Each row below holds a small network's activations on one input, seen along a few directions.
In each table, some parts of the input vary, and every possible input appears once, in random order.
A made-up example of a description, with smaller parts first: one of 3 separate values, together with either a single point or one of 9 places along a line or (one of 4 places along a line, together with one of 5 places around a ring).
Shared parts are said once, and a part with two or three values counts as separate values.
In the rows, 128 means zero.

Other details of the inputs shift rows strongly along three fixed directions, in all tables alike. That doesn't count.

A family of inputs:
R1: [144 159 142 129 137 137 126 153 171 102 114 112 135]
R2: [160 119 116 133 141 137 131 118 106 127 125 133 126]
R3: [151 157 140 143 154 140 128 127 156  99 107 107 139]
R4: [ 30 117 123 136  91  98 134 120 117 153  84 140 125]
R5: [121 122 113 113 119 148 131 164 147 119 150 133 102]
R6: [170 112 126 143 154 136 129  81 104 147 132 132 151]
R7: [144 137 138 104 138 144 112 187 169  96 120 101 123]
R8: [ 78 141 170 142 118  93 134 129 141 124  99 112 139]
R9: [156 113 115 130 136 137 128  72  96 143 152 140 137]
R10: [133 116 118 109 114 143 124 142 133 138 158 141 138]
R11: [109 149 160 155 124  90 133 102 123 125  96 126 145]
R12: [125 122 116 125 129 126 129 116 112 131 146 139 117]
R13: [175 125 134 143 141 136 126  81 121 141 131 136 163]
R14: [169 120 127 139 153 129 123  84  99 139 124 129 139]
R15: [159 130 150 131 146 131 111 177 148 102  87 103 127]
R16: [117 127 105 107 125 139 134 145 122 129 156 135 113]
R17: [122 114 115  97 124 146 119 180 140 126 153 125 114]
R18: [102 131 163 143 121  93 125 140 121 123  87 118 118]
R19: [153 125 118 108 121 142 119 124 133 131 155 139 127]
R20: [135 101 124 128 122 134 128 125 113 143 142 140 124]
R21: [125 132 113 122 129 134 138 115 115 126 146 133 128]
R22: [ 42 125 125 137 100 106 156 112 106 159 153 149 126]
R23: [104 154 157 153 127  93 143 105 119 130  92 123 154]
R24: [152 118 104 124 133 143 128  94 110 129 161 143 125]
R25: [ 89 122  69  98  80 149 127 178 158 152 168 134  81]
R26: [162 142 148 136 148 123 114 157 148  93  87 107 114]
Description of these inputs: either one of 2 separate values or (one of 4 places along a line, together with one of 6 places along a line).
Question: A walk changes only the place on the line of 4. It starts at R11 and steps to R24. List the rest of the walk in order.
Answer: R12, R26

A family of inputs:
R27: [112 141 140 116 118 115 118 162 148 105 110 118 107]
R28: [ 99 134 111 109 114 134 129 165 148 124 144 121 104]
R29: [171 107  92 101 142 168 122 118 115 135 169 140 132]
R30: [ 83  86  86 119  88 134 143  99  88 182 194 167 119]
R31: [ 99 142 131 123 124 127 134 165 148 113 118 116 119]
R32: [165 142 149 145 147 124 114 133 151 115  76 106 135]
R33: [130 117 123 115 123 140 121 161 141 127 139 130 119]
R34: [132 112 105 104 115 158 125 165 144 126 160 135 111]
R35: [138 109  95 101 107 152 117 145 138 136 160 143 113]
R36: [143 123 143 121 139 123 120 131 121 118 120 122 129]
R37: [110 140 144 117 121 115 119 165 151 107 111 116 100]
R38: [140 133 138 159 151 118 137  91 106 136 100 126 154]
R39: [234 137 108 125 175 185 121  69 140 109 165 132 164]
R40: [110 111 152 152 125 101 134  85  92 157 108 135 159]
R41: [ 97 126 142 154 123  96 139  98  99 143 113 129 131]
R42: [137 135 139 130 139 130 128 149 136 106 117 117 119]
R43: [159 155 136 140 150 127 118 128 147 105  80 105 138]
R44: [111 135 131 149 130 112 137  94 113 142 104 130 138]
R45: [108 148 152 154 118  97 153  79 109 150 147 140 160]
R46: [ 81 128 146 124 114 104 132 158 127 123 126 130 111]
Question: What do these inputs look like to the network?
Answer: either one of 2 separate values or (one of 3 separate values, together with one of 6 places along a line)
Question: Change only the choice among 3 separate values in R27. List by row number the other rows that result.
Answer: R35, R43
Question: Which other rows belong to the same alternative as R39? List them by row number.
Answer: R45
